A small network was shown many inputs. Here are its activations along a few directions, one row for each input.
Each table varies a few parts of the input and shows all the possible inputs, shuffled.
Descriptions start from the smaller parts, as in this example, which fits no table here: one of 4 places along a line, together with either a single point or (one of 2 separate values, together with one of 5 places around a ring) or one of 11 places along a line.
Shared parts are said once, and a part with two or three values counts as separate values.

Other details of the inputs vary at random and push rows far along two fixed directions, the same in every table; ignore that.

Table:
R1: [42 -18 10 0 -5 6 -4 10 -26 -29 21 2 -12 2]
R2: [-43 -2 -9 -9 -2 -4 12 -27 -2 36 -14 24 2 -33]
R3: [-12 -22 -5 -16 -29 31 42 -36 3 23 7 49 -32 -8]
R4: [-15 6 0 19 -12 3 -6 -5 -10 7 0 -1 16 -7]
R5: [5 0 6 -2 15 -13 -15 10 -19 -16 4 -11 11 -13]
R6: [-10 5 8 9 6 -9 -4 9 -24 2 12 -21 23 -7]
R7: [38 -23 12 -18 -13 14 8 -6 28 -1 14 25 -22 21]
R8: [39 -9 -5 8 -27 23 11 -8 12 -30 16 35 -13 15]
R9: [-56 3 -8 -11 11 2 26 -15 -12 33 -16 0 -3 -25]
R10: [-32 15 -6 3 1 -7 6 -15 24 47 -14 -25 0 2]
R11: [-11 -15 -13 -13 -37 28 30 -45 21 5 -17 74 -34 -8]
R12: [-2 10 4 4 13 -10 -2 -1 16 18 -2 -33 -1 16]
R13: [5 12 2 -3 31 -20 -14 12 9 3 -15 -37 -1 18]
R14: [-16 13 -3 12 10 -14 -20 11 -14 -13 -7 -13 17 -11]
R15: [-36 16 -17 12 -4 1 7 -21 11 29 -23 23 9 -23]
R16: [-6 13 1 15 11 -14 -26 15 -19 -18 -7 -20 20 -11]
R17: [40 -30 4 -32 -10 16 8 -13 34 -3 -5 49 -35 18]
R18: [-41 7 -4 -3 -7 3 13 -20 -2 42 6 9 8 -22]
R19: [-4 -4 -16 -8 -30 29 38 -43 32 6 -18 75 -32 -5]
R20: [-35 13 1 3 4 -5 1 -7 -11 34 5 -12 20 -22]
R21: [1 11 3 7 3 -13 -12 14 11 7 -2 -43 8 16]
R22: [23 12 12 26 9 -11 -33 34 -30 -39 15 -44 29 9]
R23: [-15 6 3 -5 21 -16 -7 15 -20 -14 5 -18 18 -9]
R24: [-3 22 -6 20 16 -12 -19 14 -7 -13 -9 -19 22 -10]
R25: [76 -28 18 6 -2 2 -13 32 -41 -67 30 -8 -10 18]
R26: [-2 -2 4 3 24 -15 -12 18 -32 -10 0 -26 6 -17]
R27: [33 -22 5 -7 -11 12 6 2 -19 -21 22 17 -19 0]
R28: [27 -19 6 -18 -8 10 13 -7 -7 -39 6 30 -17 6]
R29: [37 -24 -7 -24 -25 13 2 -10 31 -5 -13 38 -35 16]
R30: [-48 14 -6 11 -18 12 19 -20 5 30 -5 10 7 -7]
R31: [77 -4 12 19 -9 13 -3 27 -9 -84 26 -3 -2 41]
R32: [37 -30 0 -33 -10 20 14 -26 39 6 -9 59 -43 16]
R33: [-39 12 -8 11 -14 7 4 -19 2 32 -2 8 10 -17]
R34: [23 -29 -4 -25 -22 15 12 -28 5 -14 4 63 -29 -12]
R35: [0 8 5 4 0 -11 -10 19 11 9 1 -39 11 15]
R36: [-15 25 -8 14 16 -10 -6 15 -1 -10 -7 -12 20 -4]
R37: [-48 25 -19 10 3 -1 7 -17 13 34 -21 11 11 -26]
R38: [-2 5 12 -1 13 -11 -8 22 12 15 7 -36 15 13]
R39: [-14 10 7 2 8 -7 1 12 -19 -1 20 -22 21 0]
R40: [-34 19 -14 16 -9 9 11 -20 13 33 -3 7 11 -16]
R41: [32 -28 1 -14 -3 6 2 -2 -18 -29 7 26 -26 -7]
R42: [16 -40 -8 -28 -26 25 28 -32 1 -6 -1 69 -46 -12]
R43: [-2 1 0 -13 9 -11 -14 19 15 11 -13 -20 5 8]
R44: [17 8 8 23 17 -21 -36 37 -32 -49 -1 -35 27 4]
R45: [-3 11 -5 -4 15 -18 -18 16 12 7 -18 -35 3 13]
R46: [-44 14 -8 -13 23 -9 8 -20 28 61 -27 -5 -5 -4]
R47: [-20 8 -6 5 -1 -3 -6 0 -4 -7 -8 7 7 -9]
R48: [-2 -1 3 -16 17 -9 -10 15 16 15 -11 -15 2 8]
R49: [0 14 -3 -2 20 -20 -16 12 10 6 -19 -37 1 15]
R50: [-4 17 -2 29 3 -2 -9 10 -9 -4 3 -24 29 -1]
R51: [-15 12 11 5 8 -4 6 12 -19 -5 17 -27 21 5]
R52: [-30 7 4 -5 12 -3 10 -9 27 49 -2 -12 3 2]
R53: [-8 -5 3 3 21 -16 -7 17 -33 -7 -3 -22 9 -16]
R54: [-12 4 4 5 12 -5 3 19 -29 1 19 -30 10 -4]
R55: [64 -24 12 -10 -7 12 3 -6 22 -25 14 17 -32 35]
R56: [-25 5 1 -4 -8 -2 4 0 25 42 -4 -16 7 3]
R57: [93 -11 12 21 -8 9 -26 30 -17 -85 27 -6 3 30]
R58: [-20 9 -2 13 -11 5 0 -1 -5 3 8 0 12 0]
Each input here is: one of 2 separate values, together with either one of 9 places around a ring or (one of 4 places along a line, together with one of 5 places along a line).
Q: Changing only the choice among 2 separate values turns R51 into R28. The same change can be made to R4. Which row results?
A: R44
Q: Changing only the choice among 2 separate values turns R12 into R13. The same change can be made to R39. Which row results?
A: R23
Q: A walk changes only the place on the line of 5. It starts at R11 and steps to R47. List the rest of the walk in order.
A: R14, R16, R44
Q: Change only the choice among 2 separate values in R37. List by row number the other rows that result.
A: R40

Table:
R59: [-4 -17 -4 -14 -7 6 -1 -16 -13 -23 -13 46 -12 -22]
R60: [16 -15 3 -15 -3 15 20 -9 20 -2 3 28 -19 14]
R61: [-79 27 -17 26 24 -16 6 -6 -17 65 -22 -22 30 -53]
R62: [17 -22 4 -13 -21 12 10 -16 11 8 -2 19 -26 6]
R63: [20 -23 5 -14 -23 9 1 -9 13 9 5 23 -22 7]
R64: [28 -7 -1 -14 -16 13 7 -13 30 -5 -5 44 -16 8]
R65: [4 -8 6 3 -21 16 17 -33 -10 -6 24 33 -6 -11]
R66: [-80 31 -5 3 29 -12 18 -5 11 62 -17 -36 18 -13]
R67: [18 -15 5 -18 -7 14 14 -8 22 4 5 29 -11 11]
R68: [21 -9 -4 -11 -14 10 -1 -12 28 3 -3 35 -12 3]
R69: [-52 13 -14 -2 -8 -4 -1 -24 28 65 -19 8 7 -22]
R70: [53 2 14 16 19 -25 -48 51 -20 -55 13 -60 21 25]
R71: [17 -18 2 -12 -17 10 15 -15 7 3 -2 15 -28 12]
R72: [4 -9 -6 6 -38 21 22 -5 -8 -22 18 31 -6 -5]
R73: [5 -3 0 15 -22 15 7 -35 -8 -10 9 41 -1 -9]
R74: [-18 25 -4 35 1 -1 -13 33 -32 -31 3 -35 38 0]
R75: [-83 40 -15 10 25 -19 5 -11 8 67 -29 -39 17 -17]
R76: [18 -10 -8 -6 -16 9 6 -22 12 0 -12 19 -27 8]
R77: [18 -16 -6 -5 -20 8 0 -21 16 1 -11 18 -22 2]
R78: [62 0 15 17 36 -14 -30 62 -61 -70 34 -58 20 5]
R79: [-1 -22 -2 -26 -9 1 10 -9 -21 -21 3 38 -13 -14]
R80: [-71 21 -4 -2 11 -13 -2 -3 10 77 -9 -28 24 -19]
R81: [50 -1 24 5 28 -19 -33 55 -16 -51 24 -53 26 31]
R82: [17 -2 -6 -7 -6 10 12 -13 22 -9 -9 30 -25 12]
R83: [58 1 10 3 17 -6 -16 31 -1 -62 8 -16 1 32]
R84: [-38 36 10 22 57 -38 -23 52 -28 2 3 -110 44 11]
Q: Changing only one part turns R83 into R60. The same change can be made to R74. Which row results?
A: R72
Q: What is each input in this table made of?
A: one of 2 separate values, together with either one of 4 places along a line or one of 9 places around a ring
Q: Change only the choice among 2 separate values in R67. List by row number the other rows that result.
A: R64
Q: Change only the place on the line of 4 in R72. List by row number the other rows that result.
A: R65, R78, R79

Table:
R85: [16 -27 -5 -23 -37 34 46 -48 33 22 0 57 -51 17]
R86: [45 5 19 11 1 -4 -25 36 9 -35 22 -39 21 42]
R87: [-70 25 0 6 37 -26 -8 13 -10 76 -13 -74 27 -22]
R88: [34 -11 21 -2 20 0 -8 34 -47 -54 38 -9 25 -7]
R89: [10 -18 14 -18 18 -5 -6 7 -35 -38 7 24 4 -20]
R90: [59 15 18 52 4 -9 -33 62 -64 -106 37 -66 36 22]
R91: [17 17 -2 50 -36 18 -7 -12 -16 -38 22 10 14 2]
R92: [25 7 9 4 -14 12 -1 4 31 -11 13 1 3 37]
R93: [32 -29 1 -19 -11 14 14 -15 7 4 6 20 -39 13]
R94: [28 -5 -1 -17 -3 -3 -14 2 31 -12 -14 16 -10 14]
R95: [-74 16 -9 -10 22 -18 5 -17 7 93 -27 -26 4 -34]
R96: [13 -14 -6 4 -19 18 11 1 -31 -32 18 25 -6 -11]
R97: [-7 -20 4 -15 1 3 13 -2 -34 -19 14 36 -6 -23]
R98: [-65 49 -1 14 44 -37 -26 33 12 50 -15 -79 59 -6]
R99: [46 17 17 20 30 -17 -28 57 0 -59 14 -60 27 46]
R100: [-51 33 9 22 45 -43 -38 43 -15 47 -5 -105 53 -11]
R101: [29 2 1 -2 -10 12 -2 2 37 -11 1 16 -6 31]
R102: [-72 27 -8 2 19 -27 -16 0 20 84 -23 -40 32 -28]
R103: [-3 -21 6 -17 9 -2 1 4 -38 -35 0 25 -8 -19]
R104: [-6 -6 -31 12 -53 29 14 -66 16 1 -27 95 -23 -25]
R105: [14 -21 12 -17 8 5 6 0 -30 -27 23 39 3 -21]
R106: [35 -2 10 -8 27 -11 -5 24 -5 -33 0 -28 -13 27]
R107: [-48 35 14 25 37 -40 -34 44 -19 44 7 -112 58 -1]
R108: [46 18 13 9 27 -19 -34 51 9 -52 6 -43 24 39]
R109: [-78 37 -8 5 12 -11 0 -6 37 82 -20 -28 33 -12]
R110: [28 -29 -3 -30 1 4 2 -19 6 -6 -11 28 -46 3]
R111: [19 -4 -3 -14 15 -4 5 0 18 -21 -17 2 -22 19]
R112: [32 -20 -1 -16 -10 19 26 -15 20 -5 0 26 -37 22]
R113: [-74 25 -1 9 0 -12 -1 -10 22 88 -7 -38 32 -15]
R114: [4 -16 -5 -5 -5 3 -1 -1 -34 -35 -5 30 -10 -18]
R115: [26 -18 2 -17 11 -3 -1 1 -3 -4 0 -4 -26 10]
R116: [26 -17 9 -9 -4 6 9 0 -5 -1 15 -17 -20 24]
R117: [34 14 7 2 30 -21 -24 40 7 -52 -8 -36 10 31]
R118: [-12 -35 -6 -24 -49 38 48 -50 -8 9 21 83 -36 -24]
R119: [33 15 6 -2 23 -20 -30 34 14 -41 -8 -27 12 30]
R120: [2 -17 -7 0 -41 28 28 -29 -19 -11 24 49 -19 -15]
R121: [11 3 -10 22 -16 10 -3 0 -25 -34 -3 22 5 -16]
R122: [54 20 5 59 -7 -1 -36 29 -38 -84 24 -26 33 9]
R123: [23 2 -1 -5 0 4 2 4 33 -15 -7 15 -8 23]
R124: [5 -19 -22 -1 -45 26 17 -44 -4 -15 -22 82 -28 -26]
R125: [33 -10 6 -3 -11 14 22 -5 20 -17 10 6 -19 39]
R126: [41 10 11 7 38 -20 -16 46 -5 -55 3 -52 9 38]
R127: [-12 -26 -1 -24 -42 36 48 -53 -1 22 27 83 -22 -27]
R128: [-73 15 -10 -10 22 -29 -13 -11 11 81 -33 -31 13 -36]
R129: [-21 -30 -9 -22 -37 30 44 -45 -8 16 10 86 -30 -33]
R130: [36 -26 2 -12 -28 14 -3 -13 29 12 5 30 -20 10]
R131: [38 -23 7 -12 -3 -8 -19 7 5 -1 4 2 -12 0]
R132: [34 -9 4 -3 -32 25 21 -16 39 -12 9 35 -20 35]
R133: [46 10 15 15 36 -16 -16 54 -8 -59 10 -64 13 46]
R134: [-75 27 -10 -2 27 -33 -19 2 16 74 -31 -46 29 -28]
R135: [-107 26 -21 9 7 -5 20 -21 -22 68 -20 5 22 -57]
R136: [17 -34 2 -23 -37 25 28 -41 21 40 7 45 -46 4]
R137: [-104 23 -35 18 -40 28 44 -63 11 88 -28 51 2 -63]
R138: [27 -25 2 -24 7 -6 -9 -4 -2 -1 -12 5 -33 -3]
R139: [19 12 -15 39 -25 13 -12 -14 -9 -36 -2 35 10 -12]
R140: [-83 28 -13 -11 37 -21 16 -13 13 65 -41 -35 2 -21]
Q: Changing only one part turns R85 into R140. The same change can be made to R86. Which row results?
A: R94
Q: What is each input in this table made of?
A: one of 4 places along a line, together with either one of 5 places along a line or one of 9 places around a ring
Q: A walk changes only the place on the ring of 9. It starts at R130 and steps to R100. List the rest of the walk in order.
A: R87, R93, R112, R133, R99, R101, R109
Q: Change only the place on the line of 4 in R119. List by row number the other rows that result.
A: R92, R101, R108
